Each row has a name. Each piece below is followed by the name of the row it came from, unless a question asks for something else. Each question is about the rows just above it.

Q_454: [127 114 119 113 114 113 143 123 133 106 147 143 155 116 102 144  88 158
  97 141 128 129  73]
Q_334: [127 113 113 121 103 149 140 121 115 140  50 125  95 158 163  86 193  78
 145  98 125 128 201]
Q_165: [127 150 165 158 147  73 123 164 115 140  50 125  95 158 163  86 193  78
 149  98 125 128 201]
Q_930: [127 155 167 163 152 135 117 164 113 149  45 119  86 160 171  83 207  67
 158  96 125 128 218]
Q_225: [ 74 121 140 124 121 103 149 147 127 100 106 150 151 130 110 122 114 142
  92 128 126 129  90]
Q_604: [126 124 147 127 123 105 147 151 126 103  96 148 146 135 114 119 121 136
  92 126 126 129 107]
Q_246: [128 157 167 166 154 137 115 164 113 152  45 117  82 163 175  80 213  62
 162  93 125 113 226]
Q_186: [126 133 156 138 132 109 141 158 121 112  75 143 132 144 131 106 147 115
 110 116 125 129 133]
Q_43: [127 124 119 113 114 113 143 123 133 106 147 143 155 116 102 144  88 158
  97 141 128 129  73]
asked: [127 150 165 158 147  73 123 164 115 140  50 125  95 158 163  86 193  78
 149  98 125 128 201]	Q_165
asked: [126 124 147 127 123 105 147 151 126 103  96 148 146 135 114 119 121 136
  92 126 126 129 107]	Q_604
asked: [126 133 156 138 132 109 141 158 121 112  75 143 132 144 131 106 147 115
 110 116 125 129 133]	Q_186
The next entry after [114 142  92 128 126]:	[129]
Give the next entry after [121 140 124 121 103 149 147].	[127]
Where do [128 157 167 166 154 137 115 164 113 152  45 117  82 163 175  80 213  62
 162  93 125 113 226] appear?	Q_246
asked: [ 74 121 140 124 121 103 149 147 127 100 106 150 151 130 110 122 114 142
  92 128 126 129  90]	Q_225

Q_433: [126  61 183 113 108 127 140 143]
Q_499: [173   8  80 123  67 210  73  71]
Q_985: [173   8  80 123  67 162  73  71]
asked: [126  61 183 113 108 127 140 143]	Q_433

Q_394: [138 125 118 100]
Q_876: [126 135 168  69]
Q_21: [180 124  79 134]
Q_586: [127 124  95 144]
Q_110: [113 126 131  91]
Q_812: [149 131 132  30]
Q_488: [119 123 111 147]
Q_435: [200 127  78 134]
Q_255: [ 95 121 125 140]
Q_994: [119 123 112  98]
The rest of the row after [119 123 111]:	[147]
Give the next entry after [200 127].	[78]
The one value in Q_255 and Q_586:	[95]
asked: [119 123 112  98]	Q_994
After [180 124  79], its row goes on with	[134]

Q_899: [132 118 126 131 124 125 124 135 129 126 105 122 125 142  95 124  98 125
 129 135 165 153 119 111 140 132 128 129 129 153 128 132 115]
Q_727: [ 91 145 126 129 118 130 130 127 107 132 154 121 130 146 109 125 154 141
 127 121  77 129 126 130 113 135 131 124 123 154 120 151 124]
Q_787: [144 138 124 135 138 116 136  89 117 124 128 106 130 179 101 121 134 140
 120 142 104 136 123  80 155 133 133 127 117  28 123 117 119]
Q_795: [142 145 133 120 124 133 122 134 128 131 145 110 129 151 171 121 151 122
 124 127 148 143 132 127 119 127 132 122 137 132 129 109 127]
Q_521: [157 118 126 119 120 156 125 122 117 121 125 110 149 131 131 123 141 105
 101 119 122 124 134 138 134 119 130 140 117  77 110 109 118]
Q_305: [116 135 136 135 134 141 131 113 123 124 124 127 123 122 141 125 102 118
 133 131 115 128 118 135 111 133 124 122 121 104 129 134 132]
Q_881: [154 133 135 133 122 119 129  89 124 128 113 119 126 143  78 121 115 123
 128 121 122 121 130 149 120 133 129 136 139 109 138 152 121]
Q_535: [112 129 148 136 134 120 109 140 127 134 151 124 130 132 139 129 192 139
 125 127 116 130 126 113 138 124 118 124 127 125 121 142 130]
Q_887: [121 132 131 122 152 124 138 155 112 129 149 137 110 151 142 124 127 133
 149 132 146 134 124 135 119 118 120 129 167 120 124 127 130]
The rest of the row after [110 109]:	[118]
The row with [132 118 126 131 124 125 124 135 129 126 105 122 125 142  95 124  98 125
 129 135 165 153 119 111 140 132 128 129 129 153 128 132 115] is	Q_899
asked: [112 129 148 136 134 120 109 140 127 134 151 124 130 132 139 129 192 139
 125 127 116 130 126 113 138 124 118 124 127 125 121 142 130]	Q_535
asked: [116 135 136 135 134 141 131 113 123 124 124 127 123 122 141 125 102 118
 133 131 115 128 118 135 111 133 124 122 121 104 129 134 132]	Q_305
Give the next entry after [112 129 149].	[137]
asked: [144 138 124 135 138 116 136  89 117 124 128 106 130 179 101 121 134 140
 120 142 104 136 123  80 155 133 133 127 117  28 123 117 119]	Q_787

Q_66: [ 47 223  62 167  82 186 237  82 168]
Q_842: [117 168  62 157  50 146 207 161 225]
Q_471: [115 148  72 233 110  26 103  82  77]
Q_629: [117 181  62 157  50 146 207 161 225]
Q_109: [186  18 183 120 153 231 114 125  73]
Q_602: [116  81  62 157  50 110  26 103 113]
Go on from [167  82 186 237] to the end of its row.	[ 82 168]
The rest of the row after [117 168  62 157  50]:	[146 207 161 225]
Give the next entry after [110  26 103  82].	[77]
The row with [116  81  62 157  50 110  26 103 113] is	Q_602
What is the next entry after [ 81  62 157  50 110  26 103]?	[113]
The one value in Q_471 and Q_66:	[82]

Q_184: [122  87  64 134 150  22 109 167]
Q_712: [104  20 113 165 105  44  67 136]
Q_487: [122  87 123 134 125 138  64 104]
Q_638: [ 25 146  19 167 217 149 134 144]
Give the next entry after [146  19 167].	[217]
Where do [122  87 123 134 125 138  64 104] appear?	Q_487
The one value in Q_638 and Q_487:	[134]
The one value in Q_487 and Q_712:	[104]
After [113 165 105  44], its row goes on with	[ 67 136]

Q_247: [198 129 187  22 106 144 129 128 129]
Q_234: [ 93 109 127 187 106  22 144 129 173]
Q_364: [129 116 134 124 135 126 140 163 144]
Q_373: [126 176 121   7 128 247 128 110 131]
Q_948: [129 113 127 148 128 126 144 148 143]
Give the next entry after [198 129 187  22 106 144].	[129]
Which value is in both Q_364 and Q_373?	[126]
Give the next entry after [127 187 106  22 144 129].	[173]
asked: [ 93 109 127 187 106  22 144 129 173]	Q_234
asked: [126 176 121   7 128 247 128 110 131]	Q_373

Q_34: [161 112  32 119]
Q_467: [ 65 110  66 218]
Q_263: [106  65  65 116]
Q_24: [106  66 136 101]
asked: [106  65  65 116]	Q_263
Which value is in both Q_24 and Q_263?	[106]
Shared by Q_263 and Q_467:	[65]

Q_135: [139 156 119 110 107 130  48 134 160  83 194 213]
Q_482: [126 113 240 160  87 118 171 144 125 119 203 167]
Q_355: [134  93  87  25 100 153  62  68 133 116  98 100]
Q_8: [136 119 180  90 126 114 240 160  87 118 225 159]
Q_962: [132 156 199 203 136 133 184  62 172 125 115  74]
Q_915: [ 59 140  92 135 117 134 171  90 196 113 118 174]
Q_143: [133 124  92 136 111   3 196 167 106 113 164 211]
Q_950: [103 138 110  33  89 109 169 179  79  70 151  97]
Q_809: [ 88 145 108 216 150 121 175 131 106 199 141 126]
Q_634: [ 39 175 195 131 206 146 152  84 139 111 243 132]
Q_613: [140 175 147 113  42  97  51 158 197  70 132 134]
Q_430: [ 78 160 196 217 150  56 177 180 103 104 134  91]
The row with [ 59 140  92 135 117 134 171  90 196 113 118 174] is	Q_915
Go on from [216 150] to the end of its row.	[121 175 131 106 199 141 126]
Which row holds [140 175 147 113  42  97  51 158 197  70 132 134]?	Q_613
The next entry after [126 114 240 160  87 118]:	[225]
asked: [134  93  87  25 100 153  62  68 133 116  98 100]	Q_355
Where do [ 78 160 196 217 150  56 177 180 103 104 134  91] appear?	Q_430
Which row holds [ 88 145 108 216 150 121 175 131 106 199 141 126]?	Q_809

Q_75: [219  41  75  39 200]
Q_357: [219  41  39  40 200]
Q_5: [230 219  41  40 199]
Q_133: [219  41  76  39 200]
Which row holds [230 219  41  40 199]?	Q_5
What is the next entry after [41 76 39]?	[200]
After [219  41  75], its row goes on with	[ 39 200]
The next entry after [219  41  76]:	[39]
asked: [219  41  39  40 200]	Q_357
After [41 39], its row goes on with	[ 40 200]
The rest of the row after [230 219  41  40]:	[199]

Q_477: [ 61 102 199 171]
Q_125: [102 108 101 156]
Q_37: [251  67  85 108]
Q_905: [ 69 114 130  27]
Q_114: [112  86 124  25]
Q_339: [209 172  64 159]
What is the next entry after [ 61 102]?	[199]
Where do [209 172  64 159] appear?	Q_339
Shared by Q_477 and Q_125:	[102]

